A small network was shown many inputs. Here are its activations along a few directions, one row for each input.
Each table varies a few parts of the input and shows all the possible inputs, shuffled.
A made-up example of a description, with smaller parts first: one of 8 places around a ring, together with either a single point or one of 9 places along a line or (one of 3 separate values, together with one of 6 places along a line).
Shared parts are said once, and a part with two or three values counts as separate values.

A family of inputs:
x1: [  4  -9  12  33   1 -29  39 -57  -1   2 -25 -31 -24  -1   7 -14 -10]
x2: [ 19  -6 -44   8  24  -3   7  24  44  -3 -16 -13  27 -39  14  76 -10]
x3: [ 23 -33   3 -19  24  12  21  12  -2   0 -51 -18 -31   7 -36  -9 -17]
x4: [ 12   5 -43  -4  37  29  22  31  41  -3 -48   7  10 -27   6  75   4]
x5: [  7 -10 -18   4  16 -18  21 -52 -36 -11 -27 -18  -6  -7  -6 -22  -9]
x6: [ 10 -36  25 -25   0  52 -23  22  14  27  26  36 -26  38 -22 -21  30]
x7: [-27  24   4  51 -25 -17  -6 -15   5   6  12 -12 -30  35  11 -31 -10]
x8: [ 14 -16  14 -30 -11  19 -39 -10  -3  28  46  22  10  31   1 -31  22]
x9: [-20  27 -22  14 -10 -12 -14 -15 -23  -9  12   6 -13  39   0 -30  -7]
x10: [ -2  18 -12  -3 -12  -4 -35   9 -16   2   3   3   7  46 -14 -30 -28]
x11: [-59  -8 122 -47 -37  17  -8  37 -10 -26  35  53  13 -22  16 -22  22]
x12: [  9 -45  18 -16  -5  27 -31  15  14  26  53  21  -7  31   4 -23  13]
x13: [  4  14  -8   3  -3  -4  -7  48  -7  17   5  12  -4  49 -38 -26 -18]
x14: [ -54   24   53  -26  -13   -7   28   54   24  -49  -41    5   44 -109
   33   64   11]
x15: [ 17   2 -49   1  29  19  23  32  22   1 -34  -3  33 -28   0  77   7]
x16: [ 12  -2  10 -18 -20  18 -39 -26 -20  31  51  21  -7  18   5 -18  21]
x17: [-16  23 -33  39  22   1  34 -32  39   2 -19 -26  10 -39  44  72  13]
x18: [ 35 -12 -10 -20  14 -24  10 -26 -18   0 -32 -19  11   5 -13 -30 -20]
x19: [ -5  -5  -8  10  -5 -17 -21  34  11  10  20   4 -13  37 -13 -31 -40]
x20: [-17  26 -11  35 -22 -10 -10 -10 -16 -12  28 -10 -23  31  -1 -31 -11]
x21: [ 33  -1 -11  -1   9 -27   4 -29 -37  -3 -26 -24  -9  -7  -3 -16 -11]
x22: [ -5 -14  16  14 -19  26 -19 -37  -4  10  67  11 -15  19   2 -23  32]
x23: [ 21 -32  16 -21  -9  34 -16  19   0  29  41  33  -1  42 -17 -21  31]
x24: [-40  -1 104 -42 -13 -31  36  36 -21 -48 -39 -10   6 -67   1 -26 -11]
x25: [  3   7  -3   1  -3  11 -14  48  11   6  -8  15 -30  46 -36 -28 -20]
x26: [ 31 -39  -2   4  17 -22  15   2  -2   2 -23 -18   0  -2 -17 -19 -36]
x27: [ -2  31 -21  16 -23 -14 -38   3 -32   4  14  -3  -9  33  -8 -23 -23]
x28: [-17 -21  35  27 -16  30  -7 -46  10  22  48  18 -17  36  19 -12  31]
x29: [ 15  -6  -7  17   9 -25  35 -52 -19  -9  -6 -25 -15 -12  -7 -18 -12]
x30: [ 14  24 -59   7  12  -1  -9 -13   7  -1 -23 -19  26 -51  18  81   7]
x31: [ -4  28 -52  27  23   1  28 -24  19 -20  -8 -17  17 -43  39  71  15]
x32: [ 19  15 -53 -10  25   4  -4   1  29  -3 -30 -20  44 -43  15  62  11]
x33: [  3 -13   6  -6 -15  14 -28 -35 -10  13  51  23  -8  17  -1 -30  41]
x34: [ 43 -21  -6 -10  14 -15  32   6 -14  11 -36 -10   1   6 -39 -19 -19]
x35: [  2  28 -59  10  21 -12  15 -25  18 -12 -19 -11  24 -49  23  68  18]
x36: [-81  36  91 -27 -35 -23  -2  71 -18 -38   0  19   5 -21  14 -41 -19]
Describe the family of inputs behind these rows.
Answer: one of 4 places along a line, together with either a single point or one of 8 places along a line
Changing only the place on the line of 4 turns x20 into x29. The same change can be made to x25. Which row results?
Answer: x3
Change only the place on the line of 4 in x11. List by row number the other rows that result.
Answer: x14, x24, x36
List by row number the other rows that have the place on the line of 4 in common with x30.
Answer: x2, x4, x14, x15, x17, x31, x32, x35
Change only the place on the line of 8 in x6. List by row number the other rows that result.
Answer: x8, x12, x16, x22, x23, x28, x33

A family of inputs:
x37: [ 39 -19 -55 -12  38  14 -15 -16  14  19  -5 -13   4   7  -4  15   2]
x38: [  0 -18  36 -28  -6  22  10  45   0  -8  -2  29  17 -32 -10  22  16]
x39: [-26  38 -10  16 -22  16 -28 -10  15   6  26  17   9  -2  28  34  17]
x40: [ -4 -14  10 -15  23 -25  25  41   7 -23 -35 -20   4 -24  -8  -5 -35]
x41: [-24  18  18   6 -12 -42  22  -9 -13 -22 -18 -21   9 -19  13 -18 -10]
x42: [ -3   6 -19  -8   5  25 -23  48  31  11  15  19  15  11  -4  26   3]
x43: [-25   6  35  -2 -18   4  14  -2  -7 -19  14  19  15 -47  21  24  30]
x44: [  0   9 -10  31   8 -17  30 -40 -11  -9 -23 -31 -33   2  -6 -12 -10]
x45: [   1  -22   51  -19  -41    3  -43    2  -43   21   68   35  -19   84
  -24 -100    3]
x46: [ 16  -2 -21   4  26  -1  17  -4  -2   1 -57 -22 -32  14 -20   4 -32]
x47: [ 26  -3 -34  26  -1   2  -8 -56   9  22  17 -12  11   6  15  11  16]
Describe the family of inputs behind these rows.
Answer: either a single point or (one of 2 separate values, together with one of 5 places around a ring)
A walk changes only the place on the ring of 5. It starts at x37 and steps to x46. List the rest of the walk in order.
Answer: x40, x38, x42

A family of inputs:
x48: [-18 -31  23 -61  18  39  26  60  13 -43 -56  18  41 -72  27  37  15]
x49: [-30 -18  76 -11 -25 -27  21 -12 -48 -27  -9 -18 -11  13  -5 -90 -15]
x50: [-13 -26  25   2 -33 -52 -12  51 -37 -17 -14   0 -53  66 -22 -52 -56]
x51: [ 15  44 -70  14   4 -17 -13 -56  -8   3  14  -9  12 -43  21  58  17]
x52: [ 18  20 -61  24   9  16 -21   7  20  13  15   7  56 -30  29  74  44]
x53: [ -8   7 -44  32  34 -36  18  43 -19 -34 -98 -28  -4 -17  -6  29 -50]
x54: [-27  46 -23  31 -11 -37  46  -6  25 -24 -59 -30   1 -14  21  41 -30]
x55: [-46 -12 116 -38 -24  -9 -25  28   4 -18  52  23  23 -11   8 -43  18]
x56: [-35  26   2 -32  29  25  -8  68  31   2 -35   0   8 -27   2  80  -3]
x57: [ 12 -60  -2 -24  12  72 -10  10  27  48  63  32 -32  50 -29 -33  34]
x58: [-31  15  27   6  -3 -25  53 -15 -33 -23 -43 -21  15 -96  23  39  26]
x59: [ 34  49 -93  18  36 -23 -10 -48 -14 -30 -17 -49   9 -24  17  21 -12]
x60: [-38  -5  90 -26 -19 -18  10 -32 -35 -29  35  11 -12  -5  31 -83  14]
x61: [  9 -33   6  19   0  20 -14 -83 -10  40  66  32 -20  35   8 -50  22]
x62: [ -24    1   47  -20    4  -14   33   30   30  -17  -16  -11   54 -106
   44   43   20]
x63: [-29  11  68 -21 -28  56  -8  83   5   1  23  58  -7  57 -25 -16  -5]
x64: [ 26  17 -67 -30   3  32 -43  40  31  23  -7  46  36 -34  -2  77  28]
x65: [-32  33 -21  36 -14 -27  19  -7   8  -9 -34   3  23 -45  60  42 -12]
x66: [  5  19   4  -5 -18  43 -46  -3  -2   3  77  22  24  49  -4 -34  20]
x67: [-11  14  -6  23  -9  -1 -20 -47 -15  -8  89  15 -13  51   2 -47  10]
x68: [   5  -31    6  -30   25  -40   51   32   -3  -48 -112  -41   41  -34
  -12   19  -45]
x69: [ -5 -21 -16 -51   9  57 -49  45   9   6  73  22   6  52 -17 -30   6]
x70: [-19  21  45  11 -38 -33   6  -7 -10  -5  22 -16 -39  39  -2 -70 -50]
x71: [ 32   7 -96  24  49 -27  -1  17 -17 -16 -59 -33  19  10 -28  39 -46]
x72: [ 44 -33 -12  38  -4  28  -4 -59 -16  34  28 -29 -51  67  -3 -77   8]
x73: [-27  31  10  26 -11   1 -17  26  29  -1  -1  12  37 -82  49  78 -19]
x74: [-46  26  59   5 -53 -21 -16 -18 -34  11  48  12 -36  28  12 -33 -25]
x75: [ 63 -48 -39  11  26   0  14 -10 -22  35  -8   3 -52  91 -56 -60  -3]
x76: [ 29 -12 -40  19  19  30 -17 -36  69  22  19   5  25 -51  38  73  41]
x77: [ 16 -29  28  41 -22  48 -25 -22  27  57  67  46  -1  39  -6 -27  40]
x78: [ 55 -38 -76  20  62 -15  17 -29   5  23 -61 -46 -18   3 -22  61 -28]
x79: [-15  40  24 -17   7 -47  65 -14 -17 -36 -79 -44  14 -63   5  18  -2]
x80: [ 22 -23 -53 -20  39  54 -24   0  57  21 -24  26  32 -16   4  91  32]
x81: [ 22  18 -64  24  27 -17  25 -71  20  34  -7   4 -16 -37  18  50  46]
x82: [-38  17  74  16 -53  -3 -16  46  16  -3  58  47 -23  32   0 -21   9]
x83: [ 31   6 -79  34  15   4  34 -75  30  23 -45 -53  -4  -1 -14  38  21]
x84: [  2 -12  77 -43  -8 -31  15  32 -54 -16 -27  -3 -24   8 -65 -68 -33]
x85: [ 52 -13 -29  22   0 -11 -13   9 -28   4  15 -10 -35  65 -62 -62 -40]
x86: [ 35  15 -31  20 -25 -13 -17 -46 -34   0  35 -22 -30  51 -20 -77 -13]
x87: [-35 -40 111 -88 -30  18 -27  68   2   2  15  20   5   4 -20 -37  13]
Describe the family of inputs behind these rows.
Answer: one of 2 separate values, together with one of 4 places along a line, together with one of 5 places along a line
Changing only the choice among 2 separate values turns x71 into x85. The same change can be made to x64. Which row results?
Answer: x69
Changing only the choice among 2 separate values turns x59 into x86. The same change can be made to x83. Which row results?
Answer: x72
A walk changes only the place on the line of 5. It starts at x78 and steps to x83. List the rest of the walk in order.
Answer: x81, x76, x80

A family of inputs:
x88: [-13 -15  57 -32  -6 -19  17  23 -20 -17 -23   0  -4 -18 -10 -32 -13]
x89: [ 22 -18  -6   0   1  24 -18   5   2  23  17  13 -18  50 -22 -21  -4]
x90: [-12  -5  47 -42  -7  15 -10  40  -1   1 -16  21  -3  -6 -10  -5  -5]
x91: [ 22  -8  -8  11 -13  27 -36 -19   9  34  43  11 -11  40  -9 -15   7]
x92: [-30   6  31 -13  -3 -34  18  12 -19 -28  -9  -9   0 -10   5 -34 -11]
x93: [-36  20  37  -4 -25   2   1   6   2 -18  32  14  19 -50  22  17  32]
x94: [-19   2  43 -22 -20  11 -13  30  17   0  14  20  24 -26  13  14   9]
x95: [ -8   3 -14  26   0 -22   4 -18 -20   2   2  -7 -30  64  -8 -49 -15]
x96: [ 17 -25   0  10   2   0   2  -1 -20   5   9   9 -20  55 -18 -40 -19]
x97: [  47    4 -106   38   54    4   27  -46   31    7  -54  -43    9  -28
   10   81   -4]
x98: [ 14  16 -52   2  38 -21  41 -13  21 -21 -75 -43  35 -95  21  86  -1]
x99: [ -4  22 -28  25 -20  13 -33 -19  -1  13  59  13  -1  24   6  -2  24]
Changing only one part turns x92 into x95. The same change can be made to x90. Which row results?
Answer: x89
Describe the family of inputs behind these rows.
Answer: one of 2 separate values, together with either a single point or one of 5 places along a line
